Each row below holds a small network's activations on one input, seen along a few directions.
Each table varies a few parts of the input and shows all the possible inputs, shuffled.
A made-up example of a description, with smaller parts first: one of 8 places around a ring, together with either a single point or one of 9 places around a ring or (one of 2 separate values, together with one of 6 places along a line).
Shared parts are said once, and a part with two or three values counts as separate values.

Other details of the inputs vary at random and push rows far along two fixed directions, the same in every table; ignore that.

Table:
row 1: [ 27 -32  -4  -3  23  13 -54 -17 -76  12   1]
row 2: [-21   7  -8  18   8 -17 -20  15 -11  14  25]
row 3: [  2 -19 -22   6  14   1 -22  21  -1   9  14]
row 4: [-23  -1 -20   9   6 -13   4  30  28  10  16]
row 5: [ 11  -8  21 -17 -17  12  12 -20  15 -15 -26]
row 6: [-29  -3 -18   7  31 -18 -29  28   8  28  36]
row 7: [-19  10 -15  18  10 -16 -21  14 -10  16  22]
row 8: [ 14 -18   2  -9  -1   9 -12   4 -10  11  -6]
row 9: [-11   7   1   1  -8  -9   7 -11  -5  -1  -9]
row 10: [ 12 -14   8 -12  -2   7 -16   0 -10  11  -2]
row 11: [ 11  -9  21 -17 -28  20  13 -15  15 -23 -31]
row 12: [ 14 -14  17 -15 -31  20  20  -9  12 -20 -34]
row 13: [-35  16 -24  11  15 -32   7   6   9  12  14]
row 14: [-20  28  12  12   1  10  35   6  23  -3   6]
row 15: [  3 -14   5  -8 -12   8  12   2  12  -6 -17]
row 16: [  8  -6   6   4  -1   0 -13 -15 -23   3  -9]
row 17: [ 14  15  17  -9   1   5  15   3   0  -9 -10]
row 18: [ -4   5  -3  -4  -8  -2  11   0  31 -11   0]
row 19: [ -5 -13 -15  10  28 -10 -43   2 -43  25  13]
row 20: [-27   8 -21   7  13 -19 -19  10 -17  16  15]
row 21: [ 18 -11  15  10  28  28 -26  -5 -41  15   1]
row 22: [-25  23  -1   2 -20 -15  29  -6  20  -9  -7]
row 23: [-18   3 -19   7   7 -11   4  16  35  -3  17]
row 24: [-23  10 -20  14  12 -18 -21  13 -13  18  19]
row 25: [  2   5 -10  -2 -14  -5  27   5  35  -7  -1]
row 26: [-21  -6 -16   5  10 -14  12  20  29   9  10]
row 27: [-3 23 -6  6 20 -9 -5 29  2  9 21]
row 28: [  6 -13   4 -11  -3   7  11 -10  13 -16  -7]
row 29: [-22  19 -20  25   5 -28   4  14  19   3  30]
row 30: [ 21  17  28 -15 -18  16  25  -6   4 -21 -24]
row 31: [ 6 -9  0 -7 -4  0  9  1 12  5 -6]
row 32: [  4   1   3  -8 -13   2   2   4  14   3  -1]
row 33: [ 11  -6  15 -13 -25  17  10 -11  18 -21 -26]
row 34: [ -6   8 -22   6   5 -13  -8  -4 -11   0   3]
row 35: [ 29 -33   8 -10  12  25 -68   0 -50  15  -4]
row 36: [ 23  14  23   3 -15  33  34 -22   7 -24 -23]
row 37: [ -7  19 -26  16  42 -19 -18  39   0  18  44]
row 38: [  4 -17  -5  -6   1   2  13   3  11  -8  -3]
row 39: [-10  22  -7  11 -18 -14  28  -9  25 -15   0]
row 40: [ 33  -8   8  -9  27  12 -20   2 -41   0   6]
row 41: [ 16  16  31   1 -20  34  32 -19   5 -19 -27]
row 42: [-17   8 -20   7   9 -15 -20   6 -18  13   8]
row 43: [ -9   4  -7  18   5 -12 -27  11 -16  12  19]
row 44: [ -6   9   8   4 -14  -6  12 -12   1  -5  -9]
row 45: [ 56 -40  33 -30 -13  42 -26 -39 -45 -19 -39]
row 46: [ -5   8  -3  -4 -18  -4  25   9  33  -2  -4]
row 47: [-13   9   3  18  30   9  -6  14 -11  19  21]
row 48: [ 18 -18  11   5   4   8 -42  -9 -50  10  -3]
row 49: [-17  16 -11  -4  -6 -20  37 -17  14 -17  -5]
row 50: [ 12   9   4  -3 -27   3  20 -27   2 -23 -26]
row 51: [-6 -2  8 -9 -8  4 -2  1 14 -3 -3]
row 52: [  9 -14  -7  -7   6   0   3   3   1   5   7]
row 53: [ 26 -11  24  -7 -25  22 -15 -28 -39 -10 -30]
row 54: [ 14 -15   4 -10  -8  12 -11   4  -9   7  -8]
row 55: [  6  -1  11 -14 -18   6   7  -2  12  -1  -8]
row 56: [  8   7  15   4   9  21  27 -13  -2 -10  -1]
row 57: [ 24  -9  18 -22 -21  12  24 -22   9 -18 -19]
row 58: [-15  23  -9   8  29 -21  12  27  18  10  25]
row 59: [  0   5   2   2  -7  -7  19 -18  -1 -13  -1]
row 60: [-17   2   1  -4  -6  -4  17   5  34  -8  -3]
row 61: [ 14 -34  -2  -3  24  14 -52   4 -31  15   3]
row 62: [-24  20  -5  -2 -13 -19  31 -11  17  -9 -12]
row 63: [ 17 -21   6   8  11   4 -44  -9 -49  12   1]
row 64: [-11   8 -18   3   3 -15   7  16  30   8  22]
row 65: [-10  13   2   6 -12 -17  34 -13  19 -18   5]
row 66: [-15   4  -8  -1   7 -17   8  13  27  14  16]
Each input here is: one of 6 places along a line, together with either one of 2 separate values or one of 4 places along a line or one of 5 places around a ring.
- Changing only the place on the line of 6 turns row 35 into row 6. The same change can be made to row 41. Which row results? => row 47
- Changing only the place on the line of 6 turns row 1 into row 9. The same change can be made to row 59. Which row results? => row 44
- Which other rows does row 61 become when the place on the line of 6 takes its other values? List them by row number. => row 11, row 23, row 28, row 33, row 60
- Start at row 29 and move only the place on the line of 6, one step at a time. The first step leads to row 43. Which rows follow, in order? => row 2, row 48, row 63, row 65
- Which other rows does row 53 become when the place on the line of 4 takes its other values? List them by row number. => row 2, row 20, row 22
- Start at row 43 and move only the place on the line of 4, one step at a time. The first step leads to row 7. Which rows follow, in order? => row 24, row 42
- Which other rows does row 27 become when the choice among 2 separate values takes its other values? List them by row number. => row 41
- Which other rows does row 58 become when the choice among 2 separate values takes its other values? List them by row number. => row 21

Table:
row 67: [  0 -43 -22  -5  38  -7 -72  17 -39  38  25]
row 68: [-24  65  -1   0 -24 -39  74 -15  26 -24 -16]
row 69: [-45  22 -31  32 -14 -38  18 -21   2  -6   6]
row 70: [ 10  26  13  -2 -19  14  64  -5  54 -30 -14]
row 71: [-41  45 -12  36  27 -35  -8  13  -8  14  52]
row 72: [ 60 -34  38 -29 -48  41 -22 -21 -25 -16 -51]
row 73: [  8 -16  -6  16  37  23 -65  34 -48  40  29]
row 74: [ 43 -37  38 -34 -45  41 -23 -35 -26 -16 -61]
row 75: [ -9 -24  -3  15  44  13 -65  24 -49  42  24]
row 76: [-41   2 -20  18  45 -25   3  25  16  27  40]
row 77: [  0  17  11  -9 -13   6  74 -16  49 -32 -13]
row 78: [-34   9 -31  -5   4 -37  41  24  67 -10  26]
row 79: [ 72 -33  26 -33 -34  43 -18 -26 -20 -28 -49]
- What is each input in this table made of? => either one of 3 separate values or (one of 2 separate values, together with one of 5 places around a ring)
